A small network was trained on invented records. Each row is its activation on one of them, seen along a few directions.
Each row is followed by the record's values for the fields Fovok, Pum, Met, Tokin.
Other fields move the rows too, some of them a lot.
Strong random noise was added to every row along 3 fixed directions; ignore it. To show where, here is one row again and again, with new noise each time:
[ 166    0 -222  310   65  -13 -126 -156 -349   11  253  -70 -221  -99
  -53  118  277   90 -257   48  -58 -111   98  146]
[ 226  -17 -249  471    8    3  -73 -101 -367   19  172 -120 -277 -126
  -35  199  285  134 -219  -36 -105 -125  108  191]
[-141  116   20 -454  146 -130 -335 -333  -74  -86  470  166   -3   49
 -136 -231  241 -109 -257  418  271   96    6  -83]
[ -40  -41 -223 -170  251   98 -247 -267 -270  102  129  142   28   53
  -38 -187  219   73 -366  117 -219 -175  139  -73]
[ -18   -1  -59  -13 -129   58 -117  -71   42   19 -262   94 -102   66
  -12  -49  229  138  -27  -32 -115   38   83  -66]

[ 150 -219 -231  533 -227  204   53  231  -32  125 -480  -95 -135  -25
   23  203    9  292   79 -363 -426 -117  144   47] -> Fovok=l2, Pum=k2, Met=b2, Tokin=n4
[ -70  278  556   66 -777 -286  247  323  770 -301 -608  -37 -289   67
   18  190   39  -39  764 -122  588  621 -251    6] -> Fovok=l3, Pum=k1, Met=b3, Tokin=n3
[ -86   28  243 -250 -304 -272 -271   13  252 -249  461  -17 -176  -57
 -260   52  119 -194  170  444  591  390  -70    8] -> Fovok=l1, Pum=k3, Met=b2, Tokin=n4
[ 242   89  -27  421   14 -208    6  -59 -317 -131  651 -161 -255 -231
  -51  321  121  -75 -129  106  356   48   17  232] -> Fovok=l1, Pum=k3, Met=b3, Tokin=n3
[-124  -70  -84  -97   10  209   47   58  227  174 -617  133  170  171
  131 -163 -108  238   39 -306 -404  -76   66 -166] -> Fovok=l2, Pum=k2, Met=b1, Tokin=n4
[-287 -131 -115 -266  286   65 -110   87  146  163 -143   48  253  209
  -80 -295 -360  118 -140  -48 -312 -187  -79  -62] -> Fovok=l2, Pum=k1, Met=b1, Tokin=n6
[  59  141 -105  514  -28 -152   19  123   25  -24  -70 -316 -217    7
  -59  109  -56  249    1 -172   11  -54 -231  325] -> Fovok=l3, Pum=k1, Met=b3, Tokin=n1
[  17   69  250 -237 -117  -10  232  -22  118  -60 -166  206   95  -37
  198   55   40 -166  196  -53  155  173   80 -212] -> Fovok=l1, Pum=k3, Met=b3, Tokin=n7
[ 159  243   99  310 -155 -174  191  -33   20 -155   84 -137 -206  -98
   90  213  130   13  115 -109  309  172  -88  150] -> Fovok=l2, Pum=k2, Met=b1, Tokin=n3
[   2  239  186  -85  -48 -328  -37  -79   98 -263  692  -81 -111 -109
 -128   76  -24 -219   58  325  618  280 -184  118] -> Fovok=l1, Pum=k3, Met=b1, Tokin=n4
[ -69  -77  130 -451   12   35  -18  -52   45  -40  155  199  108  -14
  -44 -112   -1 -312   69  258   95   80   76 -193] -> Fovok=l3, Pum=k1, Met=b1, Tokin=n2
[  44  193  -88  -20  218    2   41 -244 -190  -13  146   23   48    2
  113  -82  117   30 -202  -50   -7  -76   -7    2] -> Fovok=l1, Pum=k3, Met=b1, Tokin=n3
[-235 -171 -200 -354  348  278  -78  -40  -35  244 -330  274  365  219
   67 -340 -218  148 -250 -189 -568 -280  142 -276] -> Fovok=l1, Pum=k3, Met=b2, Tokin=n5
[  52   -5    5  192  223   15  298  141 -133   60   11 -111   89  -39
  103   51 -311 -113   28 -156  -89 -186 -112  113] -> Fovok=l3, Pum=k1, Met=b3, Tokin=n6
[ -73 -110 -110  -44   -3  -20 -184   25   30   57   50   22  -41   29
 -154  -62    1   29  -64  123 -105  -42   15   24] -> Fovok=l3, Pum=k1, Met=b1, Tokin=n5
[ -33 -180  -34  -42 -222  174  -18  157  201  105 -548  101   25   86
  -15  -43    7  103  164 -163 -316  -20  120 -160] -> Fovok=l1, Pum=k3, Met=b1, Tokin=n4
[ 134  112   87   43  -31  -47  178 -111  -95  -88  186   68  -42 -112
  128  141  108 -116    9   -3  215  109   70  -29] -> Fovok=l2, Pum=k2, Met=b1, Tokin=n7
[-196   84   74 -223  -92  -90 -199  -64  249    0 -200   68  -11  172
  -80 -175   78  152    8   68   40   87  -77  -54] -> Fovok=l1, Pum=k3, Met=b2, Tokin=n5
[-133  -65  -43 -300  127   89  -67  -81   53  125 -182  163  189  114
   34 -212  -37   41 -100   -5 -199  -98   60 -167] -> Fovok=l2, Pum=k3, Met=b1, Tokin=n4
[  62   63  263  -46 -457  -45  211  118  286 -191 -207  117  -77  -73
   78  183   90 -144  405  -46  272  366   48 -153] -> Fovok=l1, Pum=k3, Met=b2, Tokin=n7
[ 311  -26   17  183 -174 -134  -21 -134 -294 -165  677  -36 -276 -323
  -71  342  344 -292  -13  310  409  172  177   92] -> Fovok=l1, Pum=k3, Met=b1, Tokin=n7
[ -27 -259 -149   91  -97  103 -158  150  -45   87 -131   27  -69   11
 -149   18    8   38   -3    6 -253  -73  120  -13] -> Fovok=l3, Pum=k1, Met=b2, Tokin=n5
[ -77  395   15   28  376 -177   -3 -243  -46    8  142 -179   50  129
   94 -189  -47  188 -242  -62  138 -139 -294  204] -> Fovok=l1, Pum=k3, Met=b3, Tokin=n1
[-111  103  231 -249  -22 -151   25   19  209  -93  156   -8   98   21
  -14  -55 -148 -134  139  156  308  146 -152  -21] -> Fovok=l2, Pum=k3, Met=b3, Tokin=n6
[ 135 -219  -58  113 -281  167   19   45  -66   58 -290  106 -118  -72
   19  159  251   -4   96  -53 -194   24  261 -100] -> Fovok=l1, Pum=k3, Met=b1, Tokin=n7
[ -48  150 -173  365  302 -108  109   72 -106   -9  209 -271   20   53
  -20  -29 -341  155 -154 -196  -52 -173 -268  275] -> Fovok=l1, Pum=k3, Met=b2, Tokin=n1
[ 217   81  165  667 -320 -172  393  358   78 -152  -53 -264 -220 -179
   88  486 -182   12  365 -305  237  168 -118  242] -> Fovok=l1, Pum=k3, Met=b2, Tokin=n5
[ 124  -27  173  -89 -319   15   58  -29   47  -70 -126  138  -91  -95
   59  158  274 -131  200   60  129  178  173 -151] -> Fovok=l1, Pum=k3, Met=b2, Tokin=n7
[-172  407  130 -137  252 -324  -81 -187  133 -142  422 -173   23  116
  -52 -169 -104   71 -156  137  433   86 -350  207] -> Fovok=l2, Pum=k1, Met=b1, Tokin=n1
[ -46 -219   -2 -145 -202  160  -63  126  210  103 -422  129   23   55
  -34  -19   30   54  142  -33 -265   16  150 -158] -> Fovok=l2, Pum=k1, Met=b1, Tokin=n2
[  21 -103  158  -80 -134   34  137  144  109  -13   -9   81   70  -43
   12   94 -144 -179  200   -2   81   79   76 -104] -> Fovok=l1, Pum=k3, Met=b1, Tokin=n2
[-391  153   54 -533  282 -219 -381 -156  212  -61  306    6  160  221
 -187 -403 -139   85 -226  322  221   57 -267   -4] -> Fovok=l2, Pum=k1, Met=b2, Tokin=n1
[ 196  -83 -562  715  570  207   50  -11 -584  321  -54 -312   16  -20
  101   54 -136  403 -499 -458 -731 -653   21  326] -> Fovok=l1, Pum=k3, Met=b3, Tokin=n1
[ 150   12 -168  311  198  -19  111  -34 -290   26  327 -134  -41 -121
   24  142  -52  -19 -168  -60  -53 -154    8  181] -> Fovok=l1, Pum=k3, Met=b1, Tokin=n4
[ 121   65  -36  193  178 -104   74  -77 -259   -3  325 -126  -66 -108
   26  119   29  -57 -155   47  106 -105  -38  180] -> Fovok=l2, Pum=k1, Met=b3, Tokin=n4
[  16   51  175  192    5  -66  388  251   84  -11 -194  -48   34  -16
  138  142 -309 -103  227 -256   49    7 -115   64] -> Fovok=l3, Pum=k1, Met=b3, Tokin=n5
[ -43   49   -5  -22   68   42  149   33  103   40 -147   48  113   60
   85  -53 -163   39   26 -169 -100  -28  -25  -47] -> Fovok=l1, Pum=k3, Met=b1, Tokin=n4
[ 103  -35   65  295 -506  -58  -16  165  242  -56 -421  -58 -280  -40
  -30  247  225  191  286 -117    8  197   48   27] -> Fovok=l2, Pum=k3, Met=b2, Tokin=n5
[  23  280  325  -88 -202 -452 -129 -150   90 -278  676  -94 -229 -131
 -142  156  213 -213   88  468  812  355 -182  175] -> Fovok=l2, Pum=k3, Met=b3, Tokin=n5
[  86   78   32  174 -119 -106    7  -15  -11  -89  165  -90 -194  -72
  -52  107  109  -63   64   86  218  106  -51  129] -> Fovok=l3, Pum=k1, Met=b1, Tokin=n4
[-309  249  326 -542  158 -345 -119 -110  252 -182  602   86  195   88
  -94 -198 -237 -211  -16  357  637  271 -243  -29] -> Fovok=l2, Pum=k2, Met=b1, Tokin=n5
[  34 -182 -160  224 -158  102 -138   74  -46  113 -286   -6 -127   31
  -79   67  132  207  -36  -89 -295 -101  129   18] -> Fovok=l1, Pum=k3, Met=b2, Tokin=n5

Which values does each new row have?
[ -46  182  132  186   42    8  415  186  201   53 -539  -23  145  119
  251   29 -317  156  179 -491 -143  -53 -149   14] -> Fovok=l1, Pum=k3, Met=b3, Tokin=n5
[ -38   74   45  178   -7 -208   52  141   57 -119  242 -118  -60  -37
  -65  109 -209    8   48   -6  212   93 -163  128] -> Fovok=l1, Pum=k3, Met=b2, Tokin=n5
[ -28   66  116   23 -133   29  207   84  208   42 -506   36   53   78
  157    1  -43   98  187 -238  -82   38  -42  -56] -> Fovok=l2, Pum=k3, Met=b3, Tokin=n4
[-112    3 -122 -207  548 -134 -210 -198 -395   50  770    0  127  -12
 -145 -187 -133 -193 -436  333  101 -238  -70  111] -> Fovok=l3, Pum=k1, Met=b3, Tokin=n5
[-356  -91  125 -621  -46   88  -77  106  447   12 -320  268  310  231
  -54 -347 -276  -52  164   26  -86  137  -23 -335] -> Fovok=l1, Pum=k3, Met=b2, Tokin=n4
[-197  184  250 -625    1 -317 -309 -240  223 -217  696  118    9    8
 -211 -196   91 -290  -17  591  650  328 -127  -73] -> Fovok=l1, Pum=k3, Met=b1, Tokin=n4
[  51  148  -44  -15  189  -49  -55 -247 -173   21  239  -29  -27  -12
   40  -45  158    9 -196   80   64  -83   -8   79] -> Fovok=l1, Pum=k3, Met=b1, Tokin=n4
[-161  -49  -48 -153  467    5   71   53 -148  111  242  -17  281   62
   -3 -189 -430 -131 -177   34 -117 -254 -141   51] -> Fovok=l3, Pum=k1, Met=b3, Tokin=n6
[ -23  -38 -149  213  248 -176 -140   33 -255  -10  526 -182  -75  -61
 -174   43 -156   -2 -234  166   62 -147 -133  241] -> Fovok=l3, Pum=k1, Met=b2, Tokin=n5
[ 240 -103 -331  490  272  103   65  -26 -531  128  148 -192  -79 -138
   39  167   48  101 -293 -149 -370 -381   78  209] -> Fovok=l3, Pum=k1, Met=b2, Tokin=n4
[-206  -29   17 -389  271   59   -1  -36   -3   31   48  132  234  116
    4 -256 -201 -139  -82   63  -84  -70  -39 -133] -> Fovok=l3, Pum=k1, Met=b2, Tokin=n4
[  12  -67  168 -512  -37  147   51 -137  -30  -40   54  316  206  -74
  125  -61  140 -317   76  184   93  134  215 -329] -> Fovok=l1, Pum=k3, Met=b3, Tokin=n7
[-354   43  -47 -633  441  -10 -207 -180  108  112  146  227  343  225
  -55 -465 -240  -15 -268  159 -126 -127  -79 -182] -> Fovok=l1, Pum=k3, Met=b1, Tokin=n5
[ 158  -12  -61  371  -17   -9  126   67 -139   44  -85 -149 -126  -82
   56  197   47   91  -16 -150  -82  -99    7  168] -> Fovok=l2, Pum=k1, Met=b3, Tokin=n4
[ -81  177 -231  129  614  -56  -50 -176 -281  167  182 -189  127  120
   42 -208 -176  234 -456 -118 -228 -406 -205  246] -> Fovok=l2, Pum=k1, Met=b3, Tokin=n1
[  16   46  120  -91   48 -187  -39  -44 -121 -155  624  -43  -16 -129
  -92   75  -33 -278   -9  284  419  128  -54   60] -> Fovok=l1, Pum=k3, Met=b2, Tokin=n4
[  33  121  -13  -80  212 -216 -180 -240 -226  -83  713  -91  -88  -88
 -138    2  134 -131 -270  365  327  -14  -64  173] -> Fovok=l2, Pum=k1, Met=b1, Tokin=n4
[  72  -13 -113  536  154 -108  145  251 -160   17  143 -327  -97  -60
  -56  175 -322   71  -14 -175  -81 -197 -202  322] -> Fovok=l3, Pum=k1, Met=b2, Tokin=n6
[ 110  -64   21    3 -151   77  137   13  -79  -88   80  110    2 -111
   48  131   61 -160   97   -1   46  107  148 -124] -> Fovok=l1, Pum=k3, Met=b2, Tokin=n7
[ 560 -168 -143  770 -426   20   71   30 -449  -81  216 -191 -496 -402
  -15  627  515  -39   70   -3   43   25  304  194] -> Fovok=l1, Pum=k3, Met=b2, Tokin=n7
[  42   37   65  323 -175 -171  -19  161   98  -79  149 -270 -190  -38
 -144  158  -79   20  149   34  236   77 -164  252] -> Fovok=l1, Pum=k3, Met=b1, Tokin=n6
